These are the activations of a small neural network, seen along a few directions. Each row is one input.
Each table varies a few parts of the input and shows all the possible inputs, shuffled.
A made-up example of a description, with smaller parts first: values(3) and (point or line(11) or (ring(5) and line(6))).
Shared parts are said once, and a part with two or three values counts as separate values.

Table:
R1: [-48  12 -29 -39  61 -40  -5  24  83 -10   9  53 -13   7  20  25  11  63
  11  15]
R2: [  7  21  21  27 -22  19 -28  -3 -15 -12 -11  -5  -7   6  20 -22 -41 -13
 -18 -17]
R3: [  2  -5  -9   2  20  -9  34  -1 -11  10   5  24  59 -19   2  27  20  -6
   3  15]
R4: [ -7   8  -8  25 -35  10 -23 -12 -42 -10 -33 -25 -25   1 -16   5 -22   7
  18   4]
R5: [ -1 -17 -25  -1 -20  10 -17 -13 -50   0 -22   7   6   3  -9  13  11  -4
 -11 -14]
R6: [ 17   4  20  13 -11  -6  24  -7   3  12  19 -13   0 -18 -10  -5   7 -25
  44  23]
R7: [ 19 -28  10   8  11 -12  11  -8  26   5  19   1  44  -5 -11   1  32 -10
  -2  11]
R8: [ 32  10  30  10  12  -7   8  -5  32  -1  -2 -24  32   5   1  12  17   7
  -1  13]
R9: [ -4 -13 -13  -4  -8  29   0   4 -49   5   9 -10 -38   1  -2 -31 -10 -30
  -5 -22]
R10: [  9  -5  -8   3 -19   7 -10  -6 -28   0 -20  14  20   4  10   7  -2  -2
 -49 -26]
R11: [-91 -17 -41 -56  13 -14 -23  30  49   4  12  18 -71  28  -4 -15 -47  33
 -19 -10]
R12: [ 23  -2   1 -13  12   7  40   7 -15  -5  31  10  -1 -23  -9  -5  35 -11
  32  13]
R13: [ 19   9  17  12 -13  14 -46 -18  -4  17 -29 -38 -25   2  -6 -17 -22 -12
 -21 -24]
R14: [ 23  25  34  12  -2  -7  31   8  21 -15  14 -13  19   9  14   7  10   3
  18  20]
- Changing only one part turns R12 into R9. The same change can be made to R3. Which row results? => R5
- What do these inputs look like to the network? => values(2) and (point or ring(6))
- Change only the values(2) part in R2. List by row number the other rows that result. => R14

Table:
R15: [-28   0 -22 -11  10  -1 -14   7   5  -7  -8   3 -13  13   2   7 -10  22
  -5   0]
R16: [-22  -2 -12 -15  15   1 -18   6  13   4   2   5 -10   6   3  -8  -9   8
 -16 -11]
R17: [  4  10  -2  -8  21  -6  11   7  29   3  11  -2  -3 -10   5  -2  11  16
  -5   5]
R18: [ 49  -4  36  42 -48  25  11 -28 -74   7 -16 -40  41  -5 -15   2   2 -56
  13   0]
R19: [-19  -7  -6 -20   3  -3 -15   9  23  -5   2   8 -15  16   3  -6 -10  13
 -23 -12]
R20: [-11  -8 -13 -11   5  -6 -17   6  20  -6  -5  26 -33  11   9  -3 -15  16
  -8  -7]
R21: [ -4  -1  -7 -12  11  -8  14  10  20  -1  14  19 -12 -10   1  -2   3  12
   4   7]
R22: [-7 -7 -7 -7 19 -7  9  7 14 -5 14 24 -6 -8  1 -2  8  6 16  7]
R23: [-10  -1  -9 -14  21  -6   7   6  12   0   8   7   1  -2  -2   6  14  10
  12   7]
R24: [-28   0 -24 -18   2   1 -10   8  -1  -8  -1  18 -20   6   5   2 -10  16
  -7  -7]
R25: [ 41   3  39  40 -55  23   8 -26 -76   5 -19 -53  45  -3 -22   3   6 -50
  13   1]
R26: [ -9  -2  -4 -15   8  -7 -14   6  30   4  -1  18 -22   7   8  -4 -18  12
 -15  -7]
R27: [  7   3   7  -6  14 -16  13   6  36   5  11  17  -6 -10   7  -1   7   8
  -2   3]
R28: [ 39   7  34  58 -47  13   7 -29 -69   6 -23 -48  49  -4 -11   7  11 -47
  21   6]
R29: [ -1   7 -10  -4  23  -2   8   5  17  -1  10  -3   4  -6   6   1  13  14
   1   7]
- What do these inputs look like to the network? => values(3) or (values(2) and ring(6))
- Change only the values(2) part in R15. List by row number the other rows that result. => R23

Table:
R30: [-21  -2 -28 -24  45 -20  14   8  27   3  21  31  -1 -12   5  13  39  19
  31  13]
R31: [ 28  25  11  25 -44  -2  -5 -23  15   8  -3 -40   3 -13  14  -1  11  -2
 -21  -6]
R32: [ -3  18  -2  30 -39  17 -24 -12 -35 -13 -19 -25 -11  -9  -2 -11 -21   0
  -6  -8]
R33: [ 37   2  33 -18   4  19  -8 -12 -13  20   1 -30  35   0 -11  -2  17 -33
 -14 -15]
R34: [  2 -29 -13   0 -16  20  -4  -8 -71  -1 -24 -23  20  27 -20  13  15 -17
 -11 -13]
R35: [ 44  24  19  41  -9   1  33  -9  -2   6  14   5  -6 -45  14 -11  -5 -20
  31  19]
R36: [ 19 -17  26   6   9   2  49   7 -37   1  13 -13  41   7 -22   7  29 -29
  34  20]
R37: [-36  -6 -15  -5 -22   5 -16   8 -12 -12  -3  21 -31  18   6  -7 -43   2
   0  -4]
R38: [-69 -22 -48 -35  22   6 -21  14  -1  -6   2  17   5  13  -7   7 -18  23
 -24  -7]
R39: [ 15  -1   7  13   9 -23  25   9  32  -6   1  38 -26   2  16   7 -15  13
  23  20]
R40: [-27   0 -14 -35  42  -9 -22   8  48   6   6   7   5   2   0   3  11  26
 -22  -8]
R41: [ 10   7  25   2  -1 -16 -20   8  50  -5  -9  13 -34  10   7 -18 -21  19
 -22 -12]
- What do these inputs look like to the network? => values(3) and line(4)
- Changing only the line(4) part turns R41 into R33. The same change can be made to R37. Which row results? => R34
- Change only the values(3) part in R40. List by row number the other rows that result. => R30, R38
